M =
array([[ 0.016,  0.047,  0.033,  0.126,  0.079,  0.180,  0.160,  0.033,
         0.127,  0.141,  0.159,  0.154,  0.010,  0.126],
       [ 0.069,  0.086,  0.159,  0.317, -0.053,  0.158,  0.093,  0.112,
         0.007,  0.070,  0.014, -0.078,  0.074,  0.037],
       [-0.024,  0.232, -0.087,  0.126,  0.079,  0.021, -0.084,  0.047,
         0.132,  0.073,  0.123, -0.025, -0.099,  0.317],
       [ 0.160,  0.061,  0.203, -0.173,  0.065,  0.192, -0.084,  0.112,
         0.007,  0.058, -0.040,  0.225, -0.030, -0.091],
       [ 0.057, -0.067,  0.033,  0.269,  0.079,  0.180, -0.162,  0.112,
         0.007,  0.180,  0.165,  0.154, -0.050,  0.037],
       [ 0.069,  0.047,  0.033, -0.052,  0.134,  0.260, -0.084,  0.112,
         0.007,  0.073,  0.123,  0.154, -0.050, -0.065],
       [ 0.069,  0.042, -0.043,  0.126,  0.037,  0.180, -0.092,  0.112,
         0.029,  0.210,  0.123,  0.120, -0.050,  0.037],
       [ 0.142,  0.047,  0.149,  0.126,  0.079,  0.237, -0.084,  0.112,
         0.007,  0.032,  0.123,  0.150, -0.085,  0.037],
       [-0.034,  0.103,  0.196,  0.291, -0.015,  0.180,  0.100,  0.161,
        -0.069,  0.121,  0.123,  0.100,  0.081, -0.054],
       [ 0.069,  0.047,  0.033,  0.085,  0.079,  0.258, -0.084,  0.262,
        -0.079,  0.040,  0.123,  0.154, -0.003, -0.057],
       [ 0.069,  0.047,  0.033,  0.126,  0.079,  0.180, -0.155,  0.112,
         0.007,  0.183,  0.252,  0.163, -0.110,  0.076],
       [ 0.067,  0.047,  0.033,  0.250,  0.079,  0.070, -0.084,  0.112,
         0.175,  0.073,  0.123,  0.209, -0.050,  0.037],
       [-0.014,  0.047,  0.033,  0.126,  0.079,  0.189, -0.054,  0.112,
         0.043,  0.072,  0.123,  0.154, -0.050,  0.037],
       [ 0.069,  0.047, -0.084, -0.083,  0.079,  0.260, -0.028,  0.112,
         0.007,  0.052,  0.123,  0.191, -0.050,  0.025],
       [ 0.069, -0.011,  0.033,  0.126,  0.079,  0.180, -0.203,  0.112,
         0.007,  0.073,  0.123,  0.154, -0.050,  0.164],
       [ 0.069,  0.047,  0.177,  0.056,  0.115,  0.200, -0.084,  0.138,
         0.007,  0.009,  0.056,  0.226, -0.050,  0.021]])
What is the entry just right of 0.067?
Answer: 0.047
What is the entry just right of 0.132?
Answer: 0.073
The 3rd smallest entry: -0.162
What is the smallest entry?
Answer: -0.203
The entry just right of the smallest entry -> 0.112
The entry just left of the smallest entry is 0.180
What is the entry just right of 0.014?
Answer: -0.078
The 1st entry in reading order is 0.016
What is the second smallest entry?
Answer: -0.173

[[ 2.49 -1.24  5.58  1.09  5.82  0.27  6.08  2.15 -5.55]
 [ 0.14  1.37  1.90  3.97  4.59  1.96 -0.82 -5.16 -4.68]
 [ 3.34  2.52 -0.28  3.92 -1.40  2.63 -3.92 -1.25  2.03]
 [-5.33 -3.28  1.15 -4.28  5.46 -3.57  4.53 -1.43 -3.84]]
Counting starts at 1.
The entry at row 1, column 3 is 5.58
Which number is the entry directly below the smallest entry?
Answer: -4.68
The entry at row 3, column 1 -> 3.34
The entry directly above -4.68 -> -5.55
Which number is the entry in row 1 and column 2?
Answer: -1.24
The entry in row 1 and column 1: 2.49
Which number is the entry in the bottom-right corner?
Answer: -3.84
Which number is the entry just left of 5.82?
Answer: 1.09
The entry just left of -3.57 -> 5.46
Which number is the entry just right of 3.92?
Answer: -1.40
The entry directly below 2.52 is -3.28
The entry directly below -5.16 is -1.25
Which number is the entry in row 2 and column 1?
Answer: 0.14
The entry directly below the largest entry -> -0.82
The entry just right of 1.37 -> 1.90
Which number is the entry directly above -4.28?
Answer: 3.92
Which number is the entry in row 3 and column 2?
Answer: 2.52
Which number is the entry in the bottom-left corner?
Answer: -5.33
Which number is the entry directly below -0.28?
Answer: 1.15
The bottom entry of the column that holds the largest entry -> 4.53
The entry just right of 4.59 -> 1.96
The entry just right of 6.08 -> 2.15
Which number is the entry in row 2 and column 2?
Answer: 1.37
Which number is the entry just left of the largest entry?
Answer: 0.27
